Each row below holds a small network's activations on one input, seen along a few directions.
Each table varies a few parts of the input and shows all the possible inputs, shuffled.
Descriptions start from the smaller parts, as in this example, which fits no table here: one of 2 separate values, together with either a single point or one of 9 places around a ring or (one of 6 places along a line, together with one of 8 places around a ring).
Shared parts are said once, and a part with two or three values counts as separate values.
In the rows, zero is written as 128.

A family of inputs:
r1: [130 121 103 132 130 175 128 152 154 128 159 125  97 121  97 132 146]
r2: [142 127 119 100 113 168 127 123 117 103 176 102 124 127 137 137 165]
r3: [133 128 111 119 114 167 147 129 124 104 166 104 113 123 107 154 137]
r4: [136 127 103 127 128 185 126 134 141 119 178 117 112 119 131 108 142]
r5: [141 125 128 133 131 182 136 137 140 112 169 137  97 125 129 130 145]
r6: [110 138 144 145 142  80 112 133 110 151  53 154 170 124 140  91  86]
r7: [141 125 115 116 123 158 137 143 133 111 156 114  98 129 100 163 147]
r8: [127 125 116 110 107 168 139 127 119 106 167 101 123 125 109 152 158]
r9: [135 122 120 107 116 158 129 141 129 113 157 110 109 131 103 161 167]
r10: [146 123 131 103 125 169 140 123 125 106 169 124 120 129 134 147 169]
r11: [122 139 150 149 122  38 123 117 115 165  79 136 165 138 147 113  89]
r12: [106 119 148 122 135  47 107  85 112 139  67 130 172 134 145 115 113]
r13: [124 126 112 137 113 180 136 141 137 111 167 114 101 118 104 134 136]
r14: [118 133 145 166 129  45 117 125 122 160  81 144 165 131 146 100  92]
r15: [144 132 132 116 125 175 143 129 133 117 168 130  96 130 131 144 143]
r16: [127 133 116 121 106 173 142 133 129 116 166 107 101 124 106 148 133]
r17: [147 131 114 111 121 167 135 125 120 101 175 106 114 125 135 139 144]
r18: [140 136 120 113 113 173 129 129 126 114 175 109 101 128 134 134 139]
r19: [140 123 114 130 140 186 139 133 149 123 171 139 108 121 129 119 147]
r20: [106 129 151 135 137  52 111  91 121 150  66 133 150 134 141 111  90]
r21: [140 121 134 104 126 160 135 142 138 108 154 124 107 137 124 162 173]
r22: [109 134 129 142 148  85 114 130 118 162  56 158 179 120 141  82  86]
r23: [135 123 130 134 133 172 132 156 154 114 154 137  84 130 119 144 152]
r24: [100 119 132 149 151  63 106  96 135 155  71 145 159 123 141  88  92]
r25: [134 121 117 131 141 176 135 153 162 125 156 138  95 127 119 133 152]
r26: [102 123 146 152 144  59 104  99 128 145  67 141 150 127 140  98  93]
r27: [145 125 129 115 134 159 143 144 141 107 153 127  96 135 122 164 153]
r28: [114 144 149 128 135  73 119 125 103 157  51 147 170 132 141 104  83]
r29: [127 133 142 147 128  32 129 114 108 153  79 136 175 137 150 119  93]
r30: [111 122 143 133 143  47 116  87 114 138  66 133 160 133 144 117  93]
r31: [116 129 130 163 136  49 119 123 129 169  84 148 174 127 147  90  92]
r32: [138 130 134 117 126 165 139 148 147 119 153 130  83 136 121 159 149]
r33: [122 130 147 136 121  33 120 111 106 153  80 133 186 139 151 117 113]
r34: [119 138 141 126 140  67 124 121  96 145  51 146 181 131 144 110  87]
r35: [150 127 126 114 132 169 148 125 128 105 169 127 109 128 132 149 148]
r36: [137 129 116 130 120 180 123 137 133 109 175 116 101 123 131 120 141]
r37: [131 123 117 135 122 170 126 155 146 118 157 123  86 124  97 143 146]
r38: [115 135 146 115 133  67 116 119  94 145  53 143 192 132 145 108 107]
r39: [134 130 121 118 115 164 132 147 138 123 156 116  86 130 100 157 143]
r40: [123 124  99 135 121 184 138 137 145 121 169 116 112 115 104 123 136]
The inputs of r25 and r27 match in every part but one. If r4 is changed in the same way as r25 into r27, which row does it become?
> r17
What do these inputs look like to the network?
> one of 5 places along a line, together with either one of 3 separate values or one of 5 places around a ring
Which other rows does r24 become when the choice among 3 separate values takes its other values? List them by row number.
> r22, r31
Start at r2 and move only the place on the ring of 5, one step at a time. The first step leads to r10. Which rows follow, in order?
> r21, r9, r8
Start at r5 and move only the place on the ring of 5, one step at a time. The first step leads to r36. Which rows follow, in order?
> r13, r37, r23

A family of inputs:
r41: [128 116 123 121 111 124 152 140 145 116 153 106 114 137  96 187 171]
r42: [120 129 110 146 129 203 118 143 155 142 170 145 113 112 135  73 134]
r43: [154 127 139  91 134 136 140 152 143 114 143 124 100 147 136 181 176]
r44: [140 150 145 121  95  42 138  87  67 138 117 107 197 134 179 119  91]
r45: [126 147 149 179 128  49 134 142 133 172  79 152 127 139 135 115  62]
r46: [113 121  84 167 118 183 105 145 151 124 173 113 107 103 109  80 121]
r47: [110 117  79 164 127 189 136 139 161 134 175 127 128 103 111  86 122]
r48: [109 117 148 103 133  46 109  36  86 118  88 114 183 129 176 114 116]
r49: [128 128 108  95  98 154 154  92  99  91 176  79 150 125 123 154 147]
r50: [125 146 119 194 133  76 122 133 129 179 114 144 177 116 164  48  69]
r51: [112 102 162 126 145  16 107  84 134 139  66 142 148 151 147 143 135]
r52: [121 135 144 135 129 177 130 152 159 137 135 147  66 130 106 142 129]
r53: [129 118 130 122 103 118 120 147 133 106 154  93  94 140  94 181 166]
r54: [ 97 113 157 157 165  52 105  94 158 149  52 158 116 133 129 107  83]
r55: [142 136 158 146 108  12 135 134 113 160  95 135 162 154 151 151 112]
r56: [134 127 117 136 138 163 133 147 155 140 143 139  71 123  84 151 123]
r57: [160 123 155 111 134 139 146 156 129  99 145 145 110 143 130 181 185]
r58: [153 130 113  78 107 155 140  91  88 103 178  88 140 126 125 149 152]
r59: [139 136 140  79 100 171 135  96  92 100 170  95 136 136 148 143 156]
r60: [134 122  83 148 136 189 121 137 151 144 177 137 118 106 113  82 127]
r61: [115 129 152 109 129  45 117 147 101 151  26 148 183 145 119 146 122]
r62: [151 119 128 104 122 125 136 139 133 127 157 116 105 141  98 183 174]
r63: [135 130  94 135 150 201 125 151 160 131 165 145 113 115 151  79 129]
r64: [111 121 113 152 128 162 148 149 166 129 140 127  81 120  83 155 117]
r65: [132 130 115  97  88 148 124  98  89  82 174  64 129 123 121 148 145]
r66: [154 137 124  68 122 169 141 104  97  89 166  95 137 139 163 150 151]
r67: [111 144 141  84 118  74 118 100  55 129  52 121 221 123 146 117 101]
r68: [ 99 139 142 142 148  82 116 155 122 163  11 166 149 130 103 110  73]
r69: [ 96 139 114 156 155 108 104 147 117 170  48 159 199 107 131  44  79]
r70: [135 135 128 124 151 174 136 161 164 126 130 147  66 132 122 149 124]
r71: [112 127 118 155 119 156 117 155 154 118 140 115  60 123  80 149 115]
r72: [142 122 111 155 150 204 131 156 144 118 166 164 122 109 146  79 137]
r73: [161 134 139  88 121 171 147 107  83  74 166 116 147 133 157 150 161]
r74: [144 125 146 144 151 178 143 166 148 114 131 164  75 126 117 148 132]
r75: [ 98 113 126 173 170  80  91  84 155 156  85 150 166 110 158  41  90]
r76: [139 127 155 103 112 139 134 144 139 125 148 124 100 144 121 174 181]
The inputs of r72 and r57 match in every part but one. If r42 is changed in the same way as r72 into r57, which row does it become?
> r76
What do these inputs look like to the network?
> one of 4 places along a line, together with either one of 3 separate values or one of 6 places along a line
Which other rows does r51 become when the choice among 3 separate values takes its other values? List them by row number.
> r55, r61
Which other rows does r56 become when the place on the line of 4 takes its other values? List them by row number.
> r58, r60, r62

A family of inputs:
r77: [120 113 150 116 173  82 111 113 125 139  56 173 186 132 164  97 139]
r78: [131 146 163 142 138  78 128 180 105 151  43 175 168 138 140 122 105]
r79: [106 121  69 143 100 203 124 135 134 110 188  84 119  99  79 108 131]
r80: [ 83 127  98 164 114  75 103 104 107 153  82 108 192 104 106  69  73]
r81: [135 130 116 105 137 192 146 172 168 138 142 136  57 135  78 179 147]
r82: [103 116 153 182 147  44 122 107 150 139  70 148 112 132 120 130  80]
r83: [145 107 122  95 159 210 132 143 151  97 162 150 113 125 134 135 197]
r84: [158 126 140  55  76 143 156  98  85  69 201  61 114 149 119 229 200]
r85: [132 138 117 147 142  81 142  90 105 155 110 144 200 118 176  71  75]
r86: [157 140 134 122 125 206 148 210 130 109 149 151  95 132 111 161 163]
r87: [109 124 136 181 115  28  97 113 152 177 114 123 136 135 143  91 101]
r88: [110 136 145 125 150  64 125 142 142 180  36 159 130 141 107 140  89]
r89: [115 148 154 113 140 111  98 101  91 138  68 145 170 125 180  67  87]
r90: [128 110 125 162 134 171 142 136 175  97 177 125  38 125  90 168 138]
r91: [135 119 107 161 103 155 117 142 178 136 220 100  63 128 113 130 159]
r92: [137 131 162  73  95  13 132  71  60 107  94  81 186 155 150 190 140]
r93: [142 141 125  93 128 239 118 130 116  96 175 122  97 119 149 106 145]
r94: [158 133  89 127 130 209 163 119 131 113 216 119 128 112 147 110 134]
What do these inputs look like to the network?
> one of 2 separate values, together with either a single point or one of 8 places around a ring
The inputs of r87 and r91 match in every part but the choice among 2 separate values. If r92 is changed in the same way as r87 into r91, which row does it become?
> r84
Which other rows does r79 become when the choice among 2 separate values takes its other values? List them by row number.
> r80

A family of inputs:
r95: [126 120 108 150 108 175 124 151 165 129 200 126  84 139 125 133 146]
r96: [115 151 154 151 142  46 100 157 105 189  37 164 193 132 141  69  69]
r97: [168 123 135  64 100  69 176  97  60  87 146  93 209 150 148 210 181]
r98: [143 142  86 130 127 217 135 137 106 105 174 117 108 109 128 101 102]
r99: [ 90 113 137 183 138  20 111  87 128 164  47 154 158 119 106  94  53]
r100: [121 124 152  44  76  83  98  78  51  80 121  57 172 143 136 180 186]
r101: [150 133 129 162 115 169 123 170 161 108 179 120  75 124 117 133 145]
r102: [122 134 151 151 150  59 104 112 117 177  47 187 194 125 190  51  95]
r103: [132 120 131  96 139 208 144 169 144 103 116 150  93 132 107 150 143]
r104: [ 97 115 144 166 186  43 103  91 147 148  51 162 173 126 179  64  82]
r105: [141 113 124 134 147 179 130 158 157 131 160 136  73 122 106 166 158]
r106: [137 111 101 142 128 184 133 130 161 128 188 108  95 130 104 109 162]
r107: [163 145 186  52  97  62 152  56  69  94 138  82 131 167 172 212 144]
r108: [134 125 124 138 125 160 144 165 158 123 169 137  63 123 113 149 158]
r109: [116 137 112 141 117 221 148 131 134 116 186 116 120 100 119 107 129]
r110: [131 122  81 119 133 192 127 128 167 127 187 116 103 102 108 112 139]
r111: [133 134 126 113 150 192 133 151 148 111 135 149  89 133  93 158 161]
r112: [ 85 144 124 168 124  25 120 138 126 184  21 129 171 129 113 107  53]
What do these inputs look like to the network?
> either one of 3 separate values or one of 5 places around a ring or one of 10 places along a line
Start at r98 and move only the place on the line of 10, one step at a time. The first step leads to r109. Which rows follow, in order?
> r110, r106, r95, r101, r108, r105, r111, r103
